These are the activations of a small neural network, seen along a few directions. Each row is one input.
Each table varies a few parts of the input and shows all the possible inputs, shuffled.
A made-up example of a description, with smaller parts first: one of 3 separate values, together with either a single point or one of 9 places along a line or (one of 4 places along a line, together with one of 8 places around a ring).
Shared parts are said once, and a part with two or three values counts as separate values.

Other details of the inputs shift rows strongly along two fixed directions, in all tables alike. That doesn't count.

A family of inputs:
r1: [-8 -8 -4  1 -7  3 -3 -5  2 -1 -5 -3 -4 -2  1]
r2: [  2  14   3  -9   7 -15   1   4   6   7   4   9  13  15   1]
r3: [-4 -8 -5  4  5  9  0 -5 -4  0 -3 -4 -3 -8 -2]
r4: [ 1 15  8 -5  4 -8 -1 -1  4 12  2  8 19 14 -2]
r5: [  0  -3   1   4  -6   8  -5  13  -5  -3   0  -6 -10 -15   0]
r6: [  0 -11  -4   5  -8   4   6  -9   4 -15  -6  -4 -12   1   3]
r7: [ -3  -6  -3   2  -6   4  -2  17  -6  -2  -2  -8 -11 -11  -1]
r8: [ -8  -5  -5   2  -9   1  -5  12  -8   1   0 -10 -10  -9  -3]
r9: [ -6 -15  -7   3   1   5   1 -14   2  -5  -8  -3  -8  -5   4]
r10: [-7 -5 -4  2 -7  5 -4 11 -9  5  3 -9 -7 -7 -3]
r11: [  6  10   8  -5   0 -12   6 -12  11   5   5  10  15  20   5]
r12: [  6  18  10  -3  10 -13   0   0   3   7   5   9  13   8   5]
r13: [ 8 17 10 -1 12 -7  1 -2  1  8  5  8 15  7  0]
r14: [  3  18   8  -3  -2 -15   1   2   1   2   6   4   9  16   1]
r15: [  1  57  22  -3   8 -10 -28  96 -43  36  29  -7  12 -25 -15]
r16: [-1 -7 -5  2 -1  8 -4 -3  1 -4  0 -1 -6 -9 -2]
r17: [ -1  11   4  -5   0 -17   6 -13  10   1  -2   9  13  27   4]
r18: [  7  15   6  -8   7 -10   2   1   5   7   9   9  14  13   2]
r19: [ 5 12  8 -6  5 -9  4  5  6  8  4  9 14 16  4]
r20: [  2   6   1  -3   8 -15   9 -21  10  -3  -4  10  11  24   7]
r21: [ 0 -8 -6 -1 -3  1  1 -4  3 -6  0 -3 -7 -3  1]
r22: [  1  -4  -3   5   1   6  -2   8 -11   1   6  -9 -11 -14   0]
r23: [-1 -9 -2  2 -1 11  1 -4  3 -2 -7 -1 -1 -3 -1]
r24: [  8  12   7  -4   8 -17   6 -11  10   2   2  11  12  16   6]
r25: [  3  -2   2   5  -3  12  -4  11  -6  -1   0  -6  -5 -14  -4]
r26: [ -1 -11  -6   6  -2   2   5 -14  -1 -12  -4  -6 -12  -1   4]
r27: [  5  -8   1  -2   3  11   6  11 -15  -3  -4  -3  -3 -18 -15]
r28: [ -5  -3  -3   4  -6   4  -2  15  -9  -5  -2  -9 -12  -7  -1]
r29: [ -5  -4  -6   0   2  11  -7   9  -8   3   1  -7  -3 -12  -6]
r30: [ -8  -2  -9   1  -3   3  -4  11 -11  -4   1 -10 -11  -7  -3]
r31: [ 11   3   7  -5   2  -8  11 -19  19  -2  -1  14  13  22   8]
r32: [ -4 -15  -5   2  -5   7   1  -8   6  -7 -10  -1  -7  -3   4]
r33: [ 12 -10   4  -2   2   9  12  -6  -4 -10  -6   3  -1 -11 -11]
r34: [ 6 17 10 -3  2 -7 -1 -2  5  9  5  8 17 12 -2]
r35: [  3  15   5  -5  10 -17   2   3   2   8   3   8  12  13   3]
r36: [  6  10   8  -5  -1 -18   6 -14  16   2   1  11  14  22   5]
r37: [ -3  -1  -6   2  -4   3  -4  10 -10  -7   4 -10 -12  -9  -3]
r38: [  1  -2   2   5  -5   9  -5  13  -4  -2   0  -3  -7 -14  -2]
r39: [  7  12   8  -2  11 -11   4 -13  10   4   2  14  15  13   4]
r40: [ -7 -15 -10  -1  -2   7  -1 -11   5  -6  -7  -2  -7  -3   2]
r41: [-7 -9 -4  3 -6  5 -3 -6  2  0 -5 -1 -3 -2 -1]
r42: [ -4 -16  -9   3   2   6   5 -14   1  -3  -4  -4  -8  -2   4]
r43: [ -5 -15  -7   5   2   7   1 -14   3  -4  -7  -1  -6  -5   2]
r44: [ -4 -12  -4   3 -10   5  -1 -14   5  -7  -5  -4  -8  -4   2]
r45: [ -5 -10  -9  -2   0   7   0  -1  -2   0   0  -5  -6  -3   0]
r46: [  2 -14  -4   3  -8   4   5  -8   8 -11  -6  -3 -11  -3   3]
r47: [ 0 -7 -4  1  1 11 -3 -4 -1 -3  0 -4 -4 -8 -4]
r48: [-6 -9 -7  0  0  7 -4 -1  0 -1 -3 -2 -4 -7 -2]
r49: [ -3  -1  -3   0  -2   6  -7   9  -6  -1   3  -6  -8 -14  -2]
r50: [-2 -7 -1  4 -8  5 -3 -7  3 -2 -2 -1 -4 -4 -1]
Description of these inputs: one of 2 separate values, together with either a single point or (one of 4 separate values, together with one of 6 places along a line).
- Changing only the choice among 2 separate values turns r39 into r43. The same change can be made to r18. Which row results? => r45
- Which other rows does r48 become when the choice among 2 separate values takes its other values? List them by row number. => r16
- Which other rows does r23 become when the choice among 2 separate values takes its other values? List them by row number. => r25
- A walk changes only the place on the line of 6. It starts at r20 and steps to r35. List the rest of the walk in order. => r42, r9, r43, r3
- Which other rows does r35 become when the choice among 4 separate values takes its other values? List them by row number. => r2, r7, r8

A family of inputs:
r51: [  4  43  28 -18 -25 -51   6  13  34   5   2  22  31  65  18]
r52: [-19  11  -1   8  10  25 -28  76 -60  37  14 -26  -5 -54 -25]
r53: [ -2   9   5   1  10  47 -36  66 -34  31  17 -14  -1 -68 -26]
r54: [  2  43   3 -21  35 -52   6  -7  18  17  14  23  29  54  23]
r55: [  9  60  23  -6   2 -53  -6   4   9  23  31  17  31  47  16]
r56: [-11   4   2  10 -43  -6 -19  53  -3  -6   4 -23 -35 -14  12]
r57: [-21 -54 -27   2  -4  10  14 -93  35 -27 -38   7  -6  23   7]
r58: [ 46 -24  13  11   4  23  36 -18   0 -45 -11   2 -23 -31  -8]
r59: [-15 -30 -21  12 -31   4   8 -47  10 -23  -7 -21 -26  17   9]
r60: [-12 -44 -16  13  13  29   3 -44  13  -2 -19   1  -5  -9   8]
r61: [ 43 -43   8   5  -4  21  50 -46   8 -54 -24   6 -16 -15 -13]
r62: [-21   4 -13  14   3  12 -29  28 -27   8   4 -18 -19 -36  -6]
r63: [ -2 -30  -7  -3   0  46 -11   3  -7  14  -5   1   6 -36 -27]
r64: [ -1  51   5 -27  31 -56   6  11   2  22  17  21  39  57  11]
- Describe the family of inputs behind these rows. => one of 2 separate values, together with either a single point or one of 6 places along a line
- Changing only the choice among 2 separate values turns r64 into r54. The same change can be made to r51. Which row results? => r56
- Which other rows does r52 become when the choice among 2 separate values takes its other values? List them by row number. => r60

A family of inputs:
r65: [-10  -8 -12  21 -16  -5  -4 -10  -7 -18   6 -25 -37  -7  21]
r66: [ 12  41  30 -23  24 -10 -14  16  31  42   5  44  62  25   4]
r67: [ 30 -35   7   6 -31  14  25 -31  33 -47 -19   6 -24  -6   6]
r68: [-32  17 -14  16  -3   1 -40  27 -36  25  25 -30 -20 -30  -1]
r69: [-36 -41 -30  -3 -21   8   2 -52  13  -8 -21  -9  -6  24  -3]
r70: [ -1   6  11  13 -26  28 -27  65 -21  15  11 -18 -14 -46 -16]
r71: [-29 -40 -35   6  16  10 -10 -54  26  -1 -16   0 -15   4  29]
r72: [  6 -56 -20  -9 -24 -20  54 -90  55 -63 -40  12 -21  58  21]
r73: [-37 -34 -32 -11   2  15 -11   8  -3   8 -18 -10 -10  -4   0]
r74: [ 35  56  49 -11  -7 -28   7   9  28  12  12  34  48  42   7]
r75: [ -6  46  14 -21   4 -49   2  20  11  24   7  20  41  62   3]
r76: [ 19 -46 -17  -1  27  29  33 -53   3 -22 -12   6  -6 -11  -9]
r77: [ 24  61  24  -8  15 -65  10  11  12  -3  25  18  16  41  25]
r78: [-18  11  -5   4 -28  -2 -10  69 -45  -3   9 -37 -32 -18 -11]
r79: [ 14 -24  -5   3  30  37  11  -9 -17 -14 -16   6  -2 -39 -25]
r80: [-22 -14 -21  19  -8  -2 -14 -10  -1  -3   4 -20 -30  -7  17]
r81: [-12   7   9   9 -23  35 -37  47 -27  25  16 -20  -4 -48 -24]
r82: [ 17   9   6  10  24  34  -8  38 -56  11  19 -20  -7 -66 -34]
r83: [ 44  46  42 -20  47 -28  31   0   0  19   4  45  60  25 -12]
- Describe the family of inputs behind these rows. => either one of 4 separate values or (one of 3 separate values, together with one of 5 places along a line)

A family of inputs:
r84: [ 14  -1  10   5 -17  13  -6  39 -19  -7   3 -12 -18 -43 -15]
r85: [ 17  46  26 -24  29 -20  -7  20   7  37  14  38  54  17 -11]
r86: [  3 -29  -7  15  -5  24   4 -34  21 -13  -7  -4 -16  -4  19]
r87: [-14 -33 -24  -4 -17  17   9   4 -13 -18  -7 -23 -29  -6  -9]
r88: [ 17 -15   1  -7 -12 -27  35 -76  45 -22  -9  22  12  54  16]
r89: [ -7 -25  -2  11 -16  34  -4  -7  -7 -11 -16  -8  -9 -30 -19]
r90: [-29 -31 -31   7  -1  14 -16  -6  -6  -1  -8 -18 -29 -29   6]
r91: [ 13 -16  -7  -2   0  -7  19 -85  48 -17  -3  17  13  48  19]
r92: [  8  90  37 -10   9 -58 -24  91 -30  34  39   5  21   5   1]
r93: [ -1 -21 -11 -17  12 -14  21 -80  41   1  -9  24  29  48  13]
r94: [-29 -23 -19  17 -18  13 -16  -7 -12 -12 -15 -24 -30 -19   0]
r95: [ 25  56  40 -10   9 -44   8  29   9  24  17  26  38  35  12]
r96: [-22   4  -7  14 -21  22 -25  57 -57  13  16 -42 -28 -46 -26]
r97: [ 10   4   5   7  -4  31 -19  30 -15  -1  11 -11 -13 -44 -11]
r98: [ 14  52  26 -22  20 -36   9  39   6  26   9  28  48  48   5]
r99: [  8  58  36  -6  15 -30  -3  21   2  36   9  25  51  39   2]
r100: [-14 -18 -21  18  -9  15 -16  -9   2 -17   1 -21 -36 -23  13]
r101: [ 21 -26 -10   6  40   2  39 -65  -2 -31 -17  10  -5   2   1]
r102: [-26   0 -19   3 -12   9 -25  76 -46  -3   5 -35 -40 -40 -10]
r103: [-14 -34 -15   8   3  25  -6   1  -6  10  -7 -12 -16 -27   2]
r104: [  7 -37  -9 -12  -4  16  23 -38  31 -27 -30  13   2  15  -6]
- Describe the family of inputs behind these rows. => either a single point or (one of 4 places along a line, together with one of 5 separate values)
- A walk changes only the place on the line of 4. It starts at r89 and steps to r99. List the rest of the walk in order. => r96, r94
